Here are a small network's activations along a few directions, averaged over the inputs that share one value of a field.
Values that are neighbours, or in one group, have similar rows; names and order tell nothing.
In the rows, zero is written as 500.
Random noise pushes rows far along 19 fixed directions. That doesn't count. These rows show it; they differ only by the noise:
334	434	430	478	627	546	473	396	410	619	399	376	716	655	528	408	652	520	404	443	446	435	558	542	556	454	525	762	404	387	676	462	517	630	515
607	547	725	508	461	292	466	449	396	486	332	450	530	585	689	489	423	438	469	553	583	510	474	483	350	483	508	411	437	439	551	572	521	393	711
501	470	510	362	651	592	488	362	505	575	531	669	518	462	385	480	581	771	412	463	560	342	495	511	430	444	521	660	567	404	455	419	347	666	433
601	365	452	412	634	658	435	595	472	682	530	741	401	482	452	685	456	640	491	629	740	357	339	427	611	448	480	420	545	403	99	348	474	490	509
424	684	562	434	388	577	527	493	483	631	472	498	553	310	444	605	446	559	566	440	684	442	613	584	506	366	617	219	550	478	464	303	432	421	533
697	472	360	626	537	724	426	554	660	660	382	513	332	530	514	616	455	507	557	595	497	628	380	502	625	526	592	423	324	654	307	647	542	616	439
297	439	692	648	640	430	427	479	421	604	462	496	345	515	528	409	475	518	436	443	448	449	581	519	488	522	376	637	514	438	599	433	615	526	558
449	659	566	580	393	525	293	500	312	678	382	449	573	337	505	755	494	586	323	555	707	485	369	621	667	422	262	308	499	264	572	409	409	625	586
250	467	346	672	534	568	452	385	594	596	479	179	545	811	453	520	546	491	530	585	466	615	411	616	594	476	568	459	354	614	538	489	616	514	510
541	727	413	591	448	539	244	554	624	423	633	609	612	353	546	516	456	530	664	314	457	584	456	479	337	453	492	565	667	519	408	722	449	594	496
641	291	622	571	554	600	564	684	461	606	471	524	342	364	573	344	503	419	689	404	397	413	683	422	471	437	580	465	398	636	392	549	794	358	434
566	568	468	494	466	475	506	468	553	545	498	414	523	440	617	460	406	601	503	423	560	534	485	621	272	357	671	484	547	548	348	562	532	483	553
775	492	582	365	349	606	751	616	516	479	588	592	251	228	430	529	380	560	220	581	367	576	597	506	389	692	446	476	422	508	458	398	374	617	384
597	370	377	355	472	483	794	596	501	440	303	659	613	402	590	509	566	431	544	520	515	467	605	538	614	407	755	482	562	448	533	542	514	434	370
529	571	416	444	579	285	570	431	310	393	211	339	397	359	557	729	692	421	532	600	404	626	515	554	586	542	358	455	648	257	528	257	593	381	330
630	340	638	299	420	621	603	603	301	556	475	443	641	429	556	351	650	596	528	411	454	272	677	456	408	407	499	486	253	459	529	454	604	417	450
462	654	425	357	385	456	476	683	447	431	566	399	252	446	546	489	453	629	339	409	488	557	548	636	393	534	404	523	491	544	424	369	605	455	348
389	629	544	434	511	561	290	635	470	543	507	599	430	584	545	561	477	555	630	383	599	443	539	437	507	502	401	462	445	488	300	422	550	394	511
443	575	535	505	485	392	537	340	478	303	488	596	648	430	347	602	596	653	512	566	621	401	413	530	569	521	443	269	714	429	685	558	350	500	373
521	674	380	571	568	610	453	518	558	547	606	491	545	296	377	430	460	440	494	497	552	428	495	423	606	641	618	413	628	663	692	488	458	581	462
430	520	479	427	486	520	618	414	524	624	527	426	668	411	516	329	457	499	462	292	508	462	650	606	405	307	713	637	526	557	566	483	468	543	568


TANEB, 10 values:
nis: 208	488	458	637	563	505	611	357	591	374	694	417	634	597	361	323	471	499	411	383	457	508	630	571	519	621	509	595	666	570	686	549	468	557	438
fula: 650	476	527	405	474	638	549	661	483	535	454	619	528	473	597	515	527	325	651	540	453	496	726	382	425	524	655	505	470	370	381	356	533	403	544
vufaf: 392	414	539	439	616	355	427	542	376	466	335	509	379	607	635	411	670	707	432	575	538	303	482	577	411	446	522	654	513	325	668	437	645	504	432
fedur: 660	492	344	337	772	327	512	507	408	485	229	521	447	621	647	540	518	349	620	546	755	420	385	375	715	508	633	426	586	546	292	450	615	250	488
maf: 366	386	510	513	312	553	523	635	620	409	676	529	476	748	462	477	510	433	516	722	416	527	419	438	492	564	529	494	342	506	652	483	463	521	618
bim: 605	499	597	358	440	572	606	377	525	554	350	586	568	475	548	450	512	462	493	452	449	466	564	415	606	505	518	618	249	483	639	556	267	629	628
lopin: 460	555	611	549	411	461	472	552	377	379	434	391	385	476	561	515	531	616	448	563	478	443	498	538	517	654	317	300	365	558	592	542	570	400	430
kiduz: 352	551	556	497	580	527	527	371	540	467	583	478	385	399	349	578	583	629	724	510	447	411	539	435	434	542	421	416	552	490	385	262	448	389	430
teku: 460	488	454	570	409	443	398	563	597	399	558	571	508	509	503	481	543	562	614	511	437	554	402	565	464	371	502	511	556	524	582	677	537	543	453
fop: 140	610	370	580	381	526	443	564	576	337	672	474	565	486	488	490	526	639	530	373	359	541	495	619	467	555	332	627	538	502	527	568	413	552	405
TANEB is arranged as a 2 by 5 grid.
List every value one step from bim, in the order listed.
> nis, fedur, maf
List every value one step from kiduz, in the order listed.
> vufaf, teku, fop
Each value of TANEB is a pair of two hidden parts, and every pair occurs once (2 first parts, 5 second parts).
Changing only the second part turns fula into fop. nis has the same second part as fula; what does that change turn nis into?
> lopin
Changing only the second part turns teku into bim. kiduz has the same second part as teku; what does that change turn kiduz into?
> maf

PUZAN, 13 values:
rig: 904	511	669	536	480	568	496	541	436	501	616	339	285	168	476	271	498	768	349	452	477	343	482	515	184	562	463	395	424	675	599	651	610	621	347
neda: 688	581	770	512	468	593	253	505	262	597	420	432	857	630	575	305	494	453	415	276	626	289	584	353	542	584	312	429	142	631	679	840	499	500	628
gamom: 563	381	569	520	445	433	541	321	355	324	561	332	653	356	409	519	693	737	679	406	514	403	489	640	347	268	318	307	623	416	348	574	537	344	310
zet: 522	531	418	451	390	241	648	414	355	479	361	301	498	202	510	513	441	210	491	140	497	649	459	611	929	270	277	512	530	676	560	613	509	390	456
dumim: 448	396	548	473	357	847	431	634	652	535	538	668	403	915	341	412	509	590	445	369	520	506	691	530	657	536	524	489	132	740	471	727	486	615	300
sogip: 443	749	636	284	519	487	381	888	292	659	310	781	255	330	700	389	357	198	432	275	464	384	725	212	762	804	292	765	253	530	678	323	472	441	662
suf: 424	478	651	633	443	508	381	659	610	643	595	523	139	395	557	321	401	536	607	556	496	414	429	482	521	430	538	392	326	743	615	489	646	473	668
nos: 452	235	649	630	552	499	671	453	279	337	514	209	600	754	546	440	559	556	240	533	335	568	693	575	310	749	293	498	438	343	451	531	758	424	329
nageg: 227	620	542	741	871	409	641	305	496	250	258	510	543	315	484	509	715	835	800	684	595	160	590	501	428	784	727	88	866	492	695	458	622	265	171
pudi: 504	733	659	665	510	517	728	370	598	531	129	560	326	272	671	594	275	340	518	378	434	614	668	495	608	785	558	398	400	569	541	610	285	517	572
dazup: 421	551	248	437	620	708	433	308	780	529	430	827	572	593	402	621	565	746	621	426	522	512	299	522	734	424	507	716	495	525	399	688	161	792	435
zema: 601	455	299	261	348	502	435	724	625	417	565	632	324	663	432	481	645	600	373	562	436	584	483	612	474	334	637	721	465	492	629	497	587	653	285
rumu: 689	544	796	349	468	378	382	308	526	451	337	724	551	547	658	512	538	785	629	457	490	460	530	494	79	274	543	607	483	256	427	648	350	600	617
PUZAN is arranged as 5 separate groups.
Which other values are in the same group as neda? Give them in the order they are listed.
> sogip, nageg
Which other values are in the same group as dazup? Give them in the order they are listed.
> nos
Which other values are in the same group as gamom? Give them in the order they are listed.
> dumim, pudi
Which other values are in the same group as zet? Give them in the order they are listed.
> suf

MAVU, 20 values:
kogo: 361	377	433	534	387	660	312	819	444	635	639	479	584	416	659	384	583	688	523	587	487	252	361	506	463	371	523	576	337	415	634	499	658	606	597
bek: 284	513	514	601	522	606	522	404	555	480	610	425	579	592	425	484	481	654	521	559	552	385	425	506	509	618	463	399	466	521	518	483	413	508	512
reta: 778	432	599	344	383	549	686	433	570	325	622	597	545	637	389	560	485	443	405	610	360	653	597	391	304	675	506	508	381	505	377	540	310	514	485
kereb: 420	507	345	431	464	465	514	427	553	482	503	453	725	501	571	529	546	683	622	446	576	463	438	655	327	232	676	497	605	441	310	545	492	450	486
mip: 316	435	580	713	603	569	554	411	551	566	529	455	482	520	423	438	465	456	498	457	443	492	620	527	522	564	544	520	546	538	554	507	522	534	497
tulo: 541	484	562	622	601	491	526	384	487	511	402	309	436	518	531	465	570	638	460	703	515	459	503	576	325	550	657	357	537	459	621	453	612	501	488
zed: 494	493	482	677	466	373	427	593	297	530	399	344	852	418	839	488	437	423	438	430	591	494	481	620	352	383	520	500	613	310	437	687	674	423	648
visu: 675	545	349	305	288	639	517	493	553	371	419	551	602	683	358	741	686	606	491	775	558	540	355	516	647	543	524	254	292	478	561	519	291	557	364
kopu: 549	524	531	530	419	361	406	423	456	479	466	355	469	480	639	542	467	470	640	504	443	553	259	467	441	446	286	513	387	508	391	563	417	429	704
vanu: 472	474	573	622	470	585	413	625	512	609	657	581	620	547	566	428	313	436	352	576	623	421	427	419	489	588	551	473	479	484	560	582	477	605	726
zule: 700	603	398	315	588	348	437	575	362	446	486	531	530	337	564	371	514	375	404	446	588	351	371	332	673	594	436	625	571	579	730	520	466	519	529
ludo: 326	346	521	415	359	487	702	511	604	483	692	660	566	487	368	418	402	544	445	332	516	444	507	575	639	332	482	546	507	599	530	569	377	512	493
pasir: 626	414	477	401	434	542	484	434	581	431	492	563	499	719	437	455	609	727	391	600	544	494	471	617	383	365	657	529	448	514	590	647	493	640	384
nofip: 559	461	471	426	448	535	510	558	487	472	733	535	690	391	439	429	479	477	563	393	464	451	493	425	392	430	492	563	592	528	406	533	487	472	519
led: 507	570	429	482	579	369	453	291	482	553	470	226	414	512	506	441	533	403	410	516	380	621	387	511	509	497	431	707	447	509	661	389	460	605	618
vuteg: 447	462	569	667	553	581	432	450	504	644	304	523	533	514	594	581	509	641	542	545	612	453	466	574	509	415	562	392	467	385	473	593	552	582	530
nul: 475	558	504	567	486	383	413	514	449	487	464	308	434	586	503	512	526	421	439	616	442	606	440	527	460	554	466	450	477	493	663	439	627	479	537
lag: 627	453	531	707	536	627	344	503	468	568	389	512	419	607	458	525	525	554	267	562	504	568	447	554	649	622	347	492	346	568	611	748	554	721	387
damug: 567	516	302	587	472	473	584	705	592	425	729	478	424	326	469	417	343	307	409	625	541	513	368	440	587	657	601	434	700	682	577	504	525	477	516
rupu: 490	567	467	461	521	562	490	593	498	590	522	493	568	361	500	376	537	381	638	499	476	392	588	409	540	483	665	475	485	600	669	404	553	445	558
MAVU is arranged as a ring.
A walk along MAVU starts at vuteg and steps to its neighbour vanu. Put zed, visu, kopu, nofip, led, rupu in the order it reaches them.
> led, kopu, visu, zed, rupu, nofip
List every value one step from bek, in the order listed.
> tulo, damug
List every value one step from kogo, in the order listed.
> zule, ludo
What is the length, in steps, of the shortest route from mip to nul?
> 9
